A small network was shown many inputs. Here are its activations along a few directions, one row for each input.
Each table varies a few parts of the input and shows all the possible inputs, shuffled.
Descriptions start from the smaller parts, as in this example, which fits no table here: one of 4 places along a line, together with either a single point or one of 9 places along a line or (one of 3 separate values, together with one of 5 places around a ring).
Shared parts are said once, and a part with two or three values counts as separate values.
In the rows, zero is written as 128.

Other details of the inputs vary at random and push rows far along three fixed directions, the same in every table; ignore that.

A family of inputs:
R1: [117 152 124 143 112 148 115 105 117 109 118 137 118]
R2: [118 113 104 112 104 115 124 153 122 121 143 118 119]
R3: [113 146 128 142 106 151 119 107 131 130 112 140 115]
R4: [120 127 105 110 111 126 129 140 112 141 159 119 122]
R5: [126  89 137 114 159 116 143 123 128 137 134 111 151]
R6: [115 146 166 145 168 122 128 106 136 131 105 141 151]
R7: [240 160 131 132 133 145 142 179 137 133 134 149  53]
R8: [119 158 124 142 109 147 115 110 125 107 117 137 125]
R9: [116 138 125 148 105 145 111 107 136 129 111 141 113]
R10: [126 121  98 107 103 125 132 140 135 132 149 116 128]
R11: [115 152 124 154 116 133 106 109 128 130 122 142 112]
R12: [110 162 127 142 121 135 112 110 126 130 124 145 108]
R13: [123 119 106 104  98 136 134 143 127 138 147 119 130]
R14: [122 146 121 149 107 136 105 109 130 108 114 136 121]
R15: [124  97 140 109 158 122 150 123 124 138 135 110 152]
R16: [115 166 127 147 113 139 113 115 131 129 122 141 122]
R17: [232 126 172 133 180 148 167 170 119 121 108 139  77]
R18: [129  94 141 113 145 117 149 135 136 140 126 115 166]
R19: [112 135 166 145 160 128 135 116 130 114  94 136 149]
R20: [129 122 100 109 102 125 129 143 120 116 150 116 135]
R21: [122 123 159 153 160 130 125  96 125 111 100 133 150]
R22: [129  98 141 121 158 101 136 135 127 142 136 113 160]
R23: [121 100 143 113 152 107 149 147 126 123 127 116 159]
R24: [126 112  98 110 105 121 124 137 134 134 147 114 122]
R25: [122 118 163 153 151 128 125 101 146 132  89 135 153]
R26: [126 102 140 107 156 121 150 129 131 136 134 111 160]
R27: [118 163 124 151 110 131 111 117 138 128 120 142 124]
R28: [115 111 105 111 108 121 127 149 115 122 147 120 114]
R29: [119 121 103 110 116 114 120 141 120 140 160 124 114]
R30: [123 123 103 110 112 108 117 145 128 139 156 122 119]
Each input here is: one of 5 places around a ring, together with either one of 2 separate values or one of 4 places along a line.
Q: Changing only the place on the ring of 5 turns R16 into R27. The same change can be made to R13. Which row results?
A: R18
Q: A walk changes only the place on the ring of 5. It starts at R26 and steps to R15. List the rest of the walk in order.
A: R5, R24, R10
Q: Which other rows does R19 become when the choice among 2 separate values takes its other values? List them by row number.
A: R8
Q: Which other rows agree with R14 in the place on the ring of 5? List them by row number.
A: R2, R22, R24, R25, R30

A family of inputs:
R31: [ 60 113 109 115 120 113 110  91 109 146 161 114 177]
R32: [108 152  93 141  93 122  96 124 118 114 135 146  70]
R33: [ 87 162  94 162  67 145  71  90 157 129 115 153  78]
R34: [180 104 154 146 124 166 147 124 144  98  82 128 125]
R35: [166 100 105  77 115 114 153 189 143 153 163 114 129]
R36: [188 123 100  71 110 139 166 195 111 155 188 125  95]
R37: [160 173 173 169 159 164 135 113 133 141  88 155  87]
R38: [110 137 155 166 135 127 122 110 155 142  87 144 131]
R39: [207 126 114 103 127 124 151 211 108 134 158 122  54]
R40: [186 134 206 177 217 115 130 114 125 114  82 150 137]
R41: [102  99 152  91 173  85 151 158 120 130 141 112 184]
R42: [104 164 115 138 124 112 109 124 129 107 133 127 138]
R43: [ 49  91 120 106 142 105 125  87 109 152 149 111 170]
R44: [132 109 164 148 155 147 143 115 115  75  77 127 151]
R45: [ 84 119  88 107  62 167 129 106 106 101 139 113 134]
R46: [127  70 146 112 173  91 131 124 137 150 134  97 189]
R47: [115 147 120 121 131 131 132 113 127 138 151 120 151]
R48: [139 181  96 154  79 137 102 117 157 125 120 145 104]
Q: What do these inputs look like to the network?
A: one of 3 separate values, together with either a single point or one of 5 places around a ring
Q: A walk changes only the place on the ring of 5. It starts at R36 and steps to R47. List the rest of the walk in order.
A: R31, R43, R37
